These are the activations of a small network on made-up records, seen along a few directions, one row for each record.
Each row is followed by the record's values for the fields U, V, B, L, N.
A field that a record lacks is written absent.
The largest differences between rows may come from other fields.
(in the rows, 500 means zero)
Strong random noise was added to every row along 20 fixed directions; ignore it. To show where, here is one row again and again, with new noise each time:
575 511 389 487 567 661 385 327 482 359 507 482 410 528 525 546 427 552 430 283 411 511 530 478 597 613 507 449 380 495 449 389 542 720 519 418 385 591 479 582 489 489
460 325 413 610 423 440 516 676 522 586 448 475 555 520 453 463 482 521 496 432 544 328 649 550 400 462 555 214 460 392 500 489 464 509 476 481 433 684 520 318 551 516
630 494 450 566 485 543 526 473 410 516 607 448 600 303 558 472 700 369 596 564 401 604 504 668 671 501 402 523 468 629 513 498 742 510 260 557 720 461 397 359 467 349
547 412 553 462 404 597 425 537 530 492 524 566 763 440 377 564 385 270 522 516 637 482 476 565 355 501 390 388 537 540 466 398 713 440 387 439 578 269 525 453 259 460
503 203 353 590 530 551 374 584 512 422 444 367 545 413 488 417 524 462 616 290 423 359 784 577 590 552 557 290 501 435 462 408 512 496 403 395 465 710 442 339 560 417
430 531 455 639 326 448 505 342 549 435 621 645 553 599 391 688 426 351 523 372 507 487 559 503 506 561 378 438 516 609 567 401 516 508 624 291 369 416 472 653 472 610
625 456 484 415 395 506 319 564 375 513 379 355 470 631 480 612 554 440 427 591 355 476 571 477 484 277 501 521 546 565 364 523 498 651 651 482 365 473 578 507 409 473
692 546 784 418 488 384 590 495 410 725 607 460 688 363 283 367 373 560 350 654 437 444 476 214 281 488 603 407 464 450 542 314 421 727 497 421 492 494 423 478 442 444
434 621 512 350 441 600 506 455 531 573 310 576 574 697 412 585 353 435 311 560 395 469 343 462 452 458 532 590 377 716 483 499 534 517 703 514 410 479 652 630 514 676
591 465 484 656 477 547 581 476 512 546 757 571 580 406 368 414 575 469 670 687 459 465 321 338 402 655 377 508 528 674 520 436 648 564 514 446 588 480 437 328 588 521
441 442 456 524 486 458 524 448 555 529 568 333 605 387 427 414 535 507 475 477 222 409 572 567 611 594 532 461 430 640 729 297 498 526 567 346 496 717 481 512 598 618
324 527 492 620 627 597 675 484 506 540 380 564 464 484 583 389 512 580 408 445 346 476 448 574 562 439 454 564 467 661 471 583 602 355 348 607 564 525 462 409 664 559
438 575 496 412 405 406 405 369 597 622 312 607 434 672 494 587 438 409 478 502 636 445 498 605 490 321 447 523 575 468 421 651 562 452 592 661 391 372 562 654 512 669
307 521 473 559 517 580 515 626 586 558 565 293 501 494 433 482 540 596 453 591 398 544 391 607 465 477 420 543 617 488 584 354 434 368 671 360 547 553 538 439 613 558
397 523 654 447 492 603 279 242 528 564 361 431 361 411 518 392 385 441 489 362 438 410 557 442 644 515 574 504 596 303 502 314 541 605 233 649 412 300 407 596 297 556
426 459 495 556 758 691 422 455 515 508 615 358 492 515 608 275 477 546 332 454 397 571 519 484 496 311 519 674 505 710 639 361 724 663 459 326 642 420 222 296 418 463
493 462 532 503 507 447 299 478 601 509 471 341 376 577 527 405 502 618 413 572 629 445 489 611 448 444 549 658 516 465 541 553 454 628 664 516 469 539 487 623 519 630
566 595 509 425 438 561 494 484 500 616 434 615 568 478 448 539 455 439 587 456 589 577 460 472 504 545 601 393 443 352 424 482 481 464 412 547 526 529 568 474 530 362
532 485 578 514 456 356 636 570 483 715 578 435 607 512 420 590 412 428 367 553 490 437 615 559 393 350 469 352 544 426 735 361 459 471 517 394 380 414 522 344 382 429
481 364 404 293 750 579 330 300 734 443 535 441 562 375 514 283 374 488 572 408 500 321 533 591 526 551 483 508 508 560 742 344 730 475 459 480 479 507 489 493 456 697
565 698 507 392 635 504 548 315 440 564 494 606 439 502 421 473 443 586 509 402 352 546 534 219 630 498 595 487 446 508 412 427 384 583 511 481 423 595 408 592 692 468
485 439 637 642 469 447 330 553 644 495 363 476 588 601 379 546 332 545 481 493 646 364 540 511 267 376 491 408 618 537 404 532 502 329 449 517 466 400 571 619 385 548

570 508 571 403 497 522 385 331 622 591 403 622 673 471 500 408 414 482 682 334 434 580 514 419 346 395 685 423 550 464 489 478 613 417 473 373 511 604 589 539 532 385 | <U:u2 V:absent B:b1 L:absent N:n2>
387 619 532 484 489 606 566 559 337 452 528 585 378 568 580 566 461 485 305 485 591 569 472 445 518 414 461 527 458 412 444 475 464 616 397 531 466 268 400 464 331 484 | <U:u2 V:absent B:b2 L:absent N:n1>
664 352 450 382 599 421 511 512 504 451 498 500 481 577 443 573 377 435 493 475 599 390 649 454 540 659 592 573 405 503 592 503 368 528 693 388 335 588 558 487 598 426 | <U:u1 V:v2 B:absent L:l2 N:n2>
688 517 632 514 533 508 440 395 553 557 475 493 625 523 444 594 312 486 526 345 503 564 574 422 361 485 609 367 530 416 543 386 494 449 427 373 434 485 571 511 354 249 | <U:u2 V:absent B:b2 L:absent N:n1>
336 619 520 365 729 707 551 390 631 574 376 490 549 576 461 445 316 475 416 452 355 556 381 441 586 539 545 686 492 682 599 368 558 323 564 469 556 442 498 511 568 544 | <U:u2 V:absent B:b2 L:absent N:n4>
350 484 701 604 455 374 573 375 621 682 509 502 493 466 390 412 409 463 511 551 558 424 487 486 449 547 467 584 659 425 597 449 456 404 522 509 482 367 417 552 581 604 | <U:u1 V:v1 B:absent L:l2 N:n3>
285 352 406 540 511 632 538 633 638 478 492 479 590 535 669 463 478 470 515 336 558 613 515 795 369 420 540 492 542 417 695 474 563 271 572 259 545 578 607 299 495 402 | <U:u1 V:v2 B:absent L:l2 N:n1>
410 722 387 453 502 491 533 392 601 722 551 465 500 683 590 578 537 462 460 481 388 713 451 599 564 270 554 554 508 578 741 438 574 484 710 364 540 566 483 430 541 465 | <U:u1 V:v2 B:absent L:l2 N:n1>
633 442 363 427 610 454 415 763 501 519 481 354 545 695 304 557 439 488 470 636 627 386 652 350 585 571 674 497 340 638 542 471 234 523 725 448 488 679 468 444 587 468 | <U:u2 V:absent B:b2 L:absent N:n6>
734 382 502 506 435 491 461 604 467 840 432 374 482 577 500 455 698 351 701 793 556 628 432 519 453 370 521 648 677 436 367 707 596 526 645 644 620 473 503 161 619 221 | <U:u2 V:absent B:b2 L:absent N:n6>
563 360 694 585 370 386 364 397 538 374 425 489 583 357 556 362 535 601 527 470 451 438 499 572 273 436 503 504 577 508 366 620 635 567 434 500 528 539 554 709 449 593 | <U:u1 V:v2 B:absent L:l2 N:n4>
405 540 474 468 452 566 407 412 614 659 497 560 511 701 545 529 403 369 516 444 520 560 483 475 415 338 617 530 533 522 704 415 586 524 629 362 431 418 523 396 386 491 | <U:u1 V:v2 B:absent L:l2 N:n6>
505 412 618 745 428 488 586 461 572 444 572 423 689 418 345 515 424 513 468 412 387 515 532 530 465 764 510 507 446 649 605 354 408 432 548 265 553 629 487 626 552 451 | <U:u1 V:v2 B:absent L:l1 N:absent>
556 399 482 611 429 225 480 458 563 453 585 503 475 465 592 465 653 528 614 604 439 338 581 602 433 351 421 516 585 656 656 660 611 459 506 542 437 537 545 533 500 669 | <U:u2 V:absent B:b2 L:absent N:n5>
433 521 483 594 584 603 473 424 508 559 479 455 377 551 536 428 486 546 412 376 610 596 532 535 604 516 505 538 502 393 429 493 481 620 467 538 571 465 295 481 529 445 | <U:u1 V:v2 B:absent L:l1 N:n6>
586 467 433 351 631 642 519 405 472 442 566 631 644 449 412 477 380 372 545 431 421 448 507 313 514 555 454 418 435 653 495 359 673 557 423 423 484 416 443 411 437 504 | <U:u1 V:v1 B:absent L:l1 N:n3>
586 455 375 532 469 557 616 635 404 351 682 588 489 532 622 562 566 591 461 516 478 527 408 502 300 484 432 415 407 520 579 536 535 622 590 356 412 570 648 337 416 465 | <U:u2 V:absent B:b2 L:absent N:n5>
516 584 500 484 346 441 612 497 381 553 496 635 486 487 568 608 588 370 533 536 486 567 506 523 591 483 507 489 452 470 526 562 480 496 419 569 467 434 550 479 453 444 | <U:u1 V:v2 B:absent L:l2 N:n4>
651 475 441 664 441 500 536 454 363 251 539 596 390 495 494 724 563 467 513 531 504 404 494 528 586 615 215 481 489 643 303 632 559 517 357 673 379 331 556 605 404 545 | <U:u1 V:v2 B:absent L:l1 N:n2>
568 497 407 526 369 291 492 385 498 413 519 623 617 484 482 605 568 441 564 359 501 493 660 600 508 385 368 304 521 570 387 615 598 507 507 467 493 552 456 696 513 601 | <U:u2 V:absent B:b1 L:absent N:absent>
436 423 732 584 556 603 461 473 415 443 369 478 363 409 679 277 575 651 617 481 160 523 490 304 441 397 723 776 635 533 471 549 384 410 375 435 417 539 590 447 568 340 | <U:u1 V:v2 B:absent L:l2 N:n3>
497 491 594 415 375 417 484 417 523 447 594 562 539 383 438 534 466 408 570 500 664 499 489 534 464 634 409 481 591 302 520 450 442 481 502 482 469 349 527 667 388 571 | <U:u2 V:absent B:b1 L:absent N:absent>
340 606 480 486 298 730 337 684 452 587 292 580 517 701 537 505 556 414 570 588 450 616 333 344 436 333 710 526 475 571 334 552 518 477 484 549 597 487 602 387 402 456 | <U:u2 V:absent B:b1 L:absent N:n3>
537 574 476 540 475 474 692 436 446 595 449 685 550 497 495 542 516 396 558 449 470 558 503 469 618 599 522 445 404 551 464 585 522 422 380 598 564 550 474 452 614 410 | <U:u2 V:absent B:b1 L:absent N:n2>
593 576 610 584 435 258 542 439 445 532 685 517 512 477 472 597 577 403 433 638 718 564 571 609 501 343 272 580 631 533 501 600 567 546 456 552 593 184 291 620 355 518 | <U:u2 V:absent B:b2 L:absent N:n6>
567 506 720 647 384 292 510 365 475 624 599 618 467 488 477 451 464 417 528 632 591 338 542 374 427 442 514 550 535 562 694 517 526 606 319 598 403 250 406 508 285 577 | <U:u1 V:v1 B:absent L:l1 N:n3>
439 491 279 427 438 554 604 499 442 570 526 563 481 583 461 626 501 289 439 445 584 523 535 579 674 582 357 382 437 441 450 474 569 613 602 531 486 441 384 382 527 542 | <U:u2 V:absent B:b1 L:absent N:absent>
442 421 409 590 760 639 589 618 419 316 651 433 254 419 726 394 572 739 503 397 457 531 540 487 510 502 498 554 530 351 602 470 390 486 394 411 429 554 486 251 525 362 | <U:u2 V:absent B:b2 L:absent N:n4>
352 457 516 507 361 499 523 670 393 358 567 534 514 450 563 447 594 627 493 509 330 480 469 392 328 406 539 426 518 470 492 457 390 542 566 306 404 610 616 478 484 599 | <U:u1 V:v2 B:absent L:l2 N:n3>
315 605 479 485 429 571 427 510 507 380 590 571 502 425 451 537 483 499 601 348 593 594 531 453 556 556 501 385 570 308 450 339 360 407 415 374 528 445 450 625 447 513 | <U:u2 V:absent B:b1 L:absent N:n1>
771 510 501 512 390 456 382 407 465 500 464 456 388 567 520 668 495 521 527 464 508 513 516 517 497 571 585 463 432 367 467 539 434 686 579 517 325 590 653 585 468 350 | <U:u1 V:v1 B:absent L:l1 N:n5>
592 640 600 613 508 543 591 480 377 485 564 461 461 484 488 555 558 587 386 656 367 581 319 428 475 482 363 616 499 669 403 532 558 586 455 588 566 380 478 541 447 472 | <U:u2 V:absent B:b1 L:absent N:n4>
350 340 481 350 371 438 638 568 470 661 338 517 615 373 570 417 583 376 507 375 414 538 622 744 495 365 486 379 586 256 436 564 550 415 549 448 493 619 544 369 675 479 | <U:u1 V:v1 B:absent L:l1 N:n3>
430 575 521 430 435 424 697 347 384 551 543 591 472 362 442 528 529 368 462 545 284 374 500 398 691 585 339 443 501 547 541 407 548 551 368 654 412 357 431 533 475 697 | <U:u2 V:absent B:b2 L:absent N:n4>
289 599 457 346 598 659 433 640 504 569 401 361 477 591 287 492 358 490 363 625 365 310 430 242 632 545 567 437 449 597 489 242 406 497 511 592 485 457 456 457 458 704 | <U:u2 V:absent B:b1 L:absent N:n3>
291 538 379 527 491 614 533 447 605 503 471 568 387 517 560 442 534 574 599 494 400 415 334 520 521 572 450 450 531 487 589 486 549 398 479 623 432 539 631 450 557 708 | <U:u2 V:absent B:b2 L:absent N:n6>
534 647 605 311 627 436 371 312 599 488 547 473 422 354 428 473 391 654 578 442 521 447 483 371 479 487 475 380 660 228 499 353 432 454 407 578 400 414 538 704 436 568 | <U:u2 V:absent B:b1 L:absent N:n5>
608 310 543 579 604 515 579 580 486 574 380 353 403 533 493 546 494 453 578 604 392 386 588 549 583 586 529 664 581 534 618 546 341 279 516 561 322 471 669 311 576 312 | <U:u1 V:v2 B:absent L:l1 N:absent>

Which values does each new row have?
598 381 427 497 654 662 476 463 460 435 427 615 505 489 580 368 469 452 558 320 586 553 574 431 559 589 602 529 380 529 319 596 634 601 375 524 615 578 359 361 587 333 | <U:u2 V:absent B:b2 L:absent N:n4>
593 441 568 455 413 612 257 379 507 395 382 278 541 400 498 540 515 453 534 470 280 510 468 593 563 580 524 549 538 518 448 388 585 552 469 493 491 512 632 655 366 469 | <U:u1 V:v1 B:absent L:l2 N:n4>
357 290 355 502 354 489 592 403 591 640 454 649 563 577 477 494 429 204 596 385 449 335 586 518 518 590 463 358 517 503 621 458 678 510 618 443 362 504 495 295 558 638 | <U:u2 V:absent B:b2 L:absent N:n5>
440 445 543 429 392 502 551 342 468 521 358 534 590 527 446 538 376 289 307 411 366 379 577 555 631 608 481 529 363 655 565 437 582 618 503 520 409 429 468 632 408 664 | <U:u2 V:absent B:b2 L:absent N:n3>
519 503 384 429 407 554 484 545 496 556 498 390 592 502 461 523 612 424 485 645 369 524 367 608 517 483 401 469 473 621 450 492 684 568 625 535 607 565 532 444 541 584 | <U:u2 V:absent B:b2 L:absent N:n1>
526 623 488 475 528 510 532 340 549 595 359 619 506 534 494 484 379 513 429 359 530 472 500 483 628 646 656 399 273 497 526 505 499 565 361 661 515 630 478 596 541 526 | <U:u1 V:v2 B:absent L:l2 N:n2>
662 601 459 386 558 376 488 490 511 608 666 575 385 610 626 428 564 587 576 622 674 602 463 388 416 411 706 626 422 411 712 590 378 669 690 437 461 613 507 402 546 418 | <U:u1 V:v2 B:absent L:l2 N:n4>
430 385 634 540 338 414 670 668 381 613 427 468 494 505 397 544 503 380 381 677 505 389 514 504 486 563 444 582 536 461 443 545 342 485 587 557 416 398 522 447 547 523 | <U:u1 V:v2 B:absent L:l2 N:n3>
572 531 459 464 507 597 538 245 636 585 535 613 552 461 387 506 422 361 652 493 489 510 334 458 586 799 449 535 463 563 523 444 664 493 529 556 528 497 523 521 612 530 | <U:u2 V:absent B:b1 L:absent N:n3>
503 392 521 476 431 550 304 473 523 424 303 354 566 493 431 572 424 412 465 401 402 398 608 573 563 542 496 398 531 507 388 419 539 483 433 538 451 492 556 644 372 536 | <U:u2 V:absent B:b2 L:absent N:n2>
425 543 575 599 495 642 598 591 439 500 319 398 589 588 340 569 350 602 167 459 288 456 422 437 467 573 472 408 359 667 305 417 455 559 546 514 506 578 520 588 540 564 | <U:u1 V:v2 B:absent L:l2 N:n5>
230 601 532 517 530 635 425 619 521 498 504 491 487 516 532 371 485 574 428 500 517 524 407 398 484 412 593 507 490 516 494 398 511 499 378 491 658 454 375 443 417 593 | <U:u1 V:v2 B:absent L:l2 N:n3>
558 592 443 443 465 542 407 673 400 407 520 464 353 593 581 577 582 692 501 619 462 506 407 391 381 360 573 457 478 409 465 523 336 583 573 517 355 564 696 476 408 491 | <U:u1 V:v2 B:absent L:l2 N:n4>
410 323 515 474 456 555 442 467 640 554 516 451 434 571 565 412 477 499 541 657 408 357 312 528 221 417 399 612 697 529 688 496 656 493 717 473 314 379 712 359 391 708 | <U:u2 V:absent B:b1 L:absent N:n4>
435 387 556 677 525 410 490 529 557 528 428 495 413 632 637 556 393 479 408 413 593 349 670 630 383 294 500 445 570 497 691 556 559 403 350 537 346 336 534 381 264 483 | <U:u2 V:absent B:b2 L:absent N:n4>
506 631 506 514 506 323 775 444 405 559 512 589 474 448 543 613 487 598 329 393 405 471 576 560 520 409 392 275 435 418 525 523 471 509 390 585 396 545 517 532 528 533 | <U:u1 V:v2 B:absent L:l2 N:n4>
329 478 599 500 333 429 683 474 577 546 373 783 641 526 495 584 374 338 476 477 598 393 446 645 357 478 418 472 501 544 581 612 570 243 429 577 404 311 695 576 437 657 | <U:u1 V:v2 B:absent L:l2 N:n6>
614 557 427 581 624 494 502 380 628 612 517 364 285 619 541 634 485 559 528 567 530 501 412 598 573 556 405 549 592 423 628 521 536 443 567 648 394 462 592 409 534 421 | <U:u2 V:absent B:b2 L:absent N:n5>
513 506 451 640 307 581 501 505 371 434 251 622 397 672 636 716 543 482 502 343 338 524 537 533 500 385 531 402 465 509 304 681 485 463 419 588 309 542 716 511 440 391 | <U:u2 V:absent B:b1 L:absent N:n1>
